[ -5 -11  33   4  -5   2  42] = sogut
[  3 -21  17 -18  17 -17 -25] = zeve
[  4 -29  -1  27  59 -29  14] = rur
[-20   0  27   4  18   4   5] = mub
[ -5 -11   2  42   4  32  -5] = fone
[  3 -24   4  -6  35   3  -6] = gok
[ -2  -7  20 -18   0  76 -13] = zigeg
[-21   7 -20 -20  60 -13  -5] = Vevuf
[ -5 -20   7 -20  17  60 -13] = reg
[16 -3 -1 -1 -1 16 16] = vez
perm: [-18 -13  -7  -2   0  20  76]
zigeg
perm: [-21 -20 -20 -13  -5   7  60]
Vevuf
perm: [  2  42  -5 -11  33   4  -5]
sogut
all vez: [16]
1 6 7
perm: [ 17  60 -13  -5 -20   7 -20]
reg
all Vevuf: [-20]
3 4
all gok: [-6]
4 7

[ 20  18 -17  11 -23  14  26  19 -21] : gok
[-5 -4  6 -5  6 -5 -4 -5  1] : Vevuf
[ 26 -21 -22  14 -17  19  20  11  18] : vez
[-3 -1 10 -4  4 -2 -2 -2  2] : reg
[-32  47 -28 -40 -35  32 -28  36 -44] : sogut
[ 80  66 -72  55 -96  56  91  71 -66] : zigeg
[-32 -35 -28 -28  32  47 -44 -40  35] : fone
[-7 -6  9 -8  9 -7 -2 -7  3] : sov
perm: [ 35 -40 -44  47  32 -28 -28 -35 -32]
fone
perm: [-44  36 -28  32 -35 -40 -28  47 -32]
sogut
loc: [-66]
zigeg, 9
perm: [ 14  20  19  26  11  18 -21 -23 -17]
gok
loc: [3]
sov, 9

[-14   3  27  42 -38  27  -4  44] = Vevuf
[ 40 -39  34  -1  13  17  35 -13] = vez
[-16  68 -21 -53  53 -66 -52 -67] = rur
[ 41 -45 -20  15 -13   1  75  20] = reg
loc: [-21]
rur, 3
all Vevuf: [-38]
5

[ 13 -21  29 -57 -42  42  30]  gok
[-48  -1 -15  -1  32  42  30]  mub
[  5  46  21  68 -21   5  -2]  romak
[-40   8  12  31  14 -33 -30]  zeve
[ 32  18 -40 -19 -24  -4  32]  fone
[ 32  18 -40 -19 -23  -4  32]  reg
[ 30 -15  -1  33  22 -48  42]  sov
[ 36  36 -14  -6 -47  15  40]  vez
[ 36  36 -14  -6 -47  -3  40]  Vevuf
[ 21   9 -18  -4  78  21  21]  zigeg
[ 35  19 -38 -21 -26   0  36]  rur
[-48  -1 -15  -1  32 -50 -33]  sogut
perm: [ 30  42  32  -1 -15  -1 -48]
mub
all zigeg: [21]
1 6 7

[ 48 -11  16  43  -4 -16 -35 -11   3  34  25  39 -23   3  20 -23 -20   5
   4  12  33   7 -51 -48  24  -5  27 -19   4 -19  17  28 -51  30] -> mub
[  5   6 -19  36  17   1  21  12  -7  -9 -47  39 -30  53  44  -4  31  53
 -31 -13  60  44   3  29  -7  11  -7 -12  -6 -39  35  20 -43 -20] -> zigeg
[ 22  12  22  17  27  43   4 -23 -20  -5 -19  22 -35  33  39 -19   3  20
 -48  24  33 -11  -1  15 -25  26  30  23  -4 -27  20  41  -3  22] -> reg
[ 28 -11  -1 -11 -20  47  25  31  20   5   6 -48   3   4   3  14  -5 -11
 -11  18  -2  13 -10  -4 -19  -3 -19  -8 -38 -15 -46   1 -23  -4] -> sogut
[  1  -2   9  22  -7 -33  -6  11 -23  23 -25  44 -15  25  22 -21  17  32
  -3 -29  56  31   7  22   0 -17   4 -17  42  26  14 -21  32 -60] -> Vevuf
[  4  12 -51  17  27  -4   4 -23 -20 -23  28  28 -35  33  39  28   3  20
  -4  24  28 -11  30 -11  48   3 -16   4   7  -4  16  -4  -5  25] -> rur
[ 26  -7  -7 -11 -16  48  22  27  19   4  13 -46  10  -1   0  12  -7 -16
 -13  24  -5   5  -3  -5 -20  -1 -19  -5 -41 -15 -40   8 -28  -2] -> romak
perm: [-51 -35 -23 -23 -20 -16 -11 -11  -5  -4  -4  -4  -4   3   3   4   4   4
   7  12  16  17  20  24  25  27  28  28  28  28  30  33  39  48]
rur
which: [ 22  12  22  17  27  43   4 -23 -20  -5 -19  22 -35  33  39 -19   3  20
 -48  24  33 -11  -1  15 -25  26  30  23  -4 -27  20  41  -3  22]
reg
all rur: [-4]
6 19 30 32
all reg: [22]
1 3 12 34

[-85  84 -76  78  84] = sov
[ 83 -68 -72  70 -85] = zigeg
[-76 -85  83 -87 -86] = romak
loc: [-68]
zigeg, 2
perm: [ 84  78 -85 -76  84]
sov
loc: [-86]
romak, 5
all sov: [-85]
1

[ 51 -20 -46 -25 -52  40 -58 -28  20 -12  19  60]  rur
[-18  -4 -45 -34 -78 -38  -6  15   2  46  30  27]  fone
[ 31 -13 -31 -18 -36  23 -38 -16  12  -5  14  37]  romak
[-29  -2 -19   7   7 -27  32 -10   4  24  16 -50]  mub
[-40   5   2 -17 -10 -23 -29  49 -36  16  18 -56]  sov
[  6  -6  -4 -15  -1  27 -67  21 -23 -19  14 -29]  gok
[-28   2  -6 -18 -18 -17 -30  37 -26  15  18 -37]  zeve
[-10  -2 -29 -19 -50 -27   7   4   7  32  16  25]  vez
[-47   5  -6 -26 -25 -31 -38  58 -40  25  26 -58]  zigeg
perm: [ 16  -2 -29  32 -10  25   7   4 -50 -27 -19   7]
vez
perm: [ 25  16  32   7   4   7 -27 -50 -19 -29  -2 -10]
vez
perm: [ 24  -2   7   7 -19 -50 -29  16 -10   4  32 -27]
mub

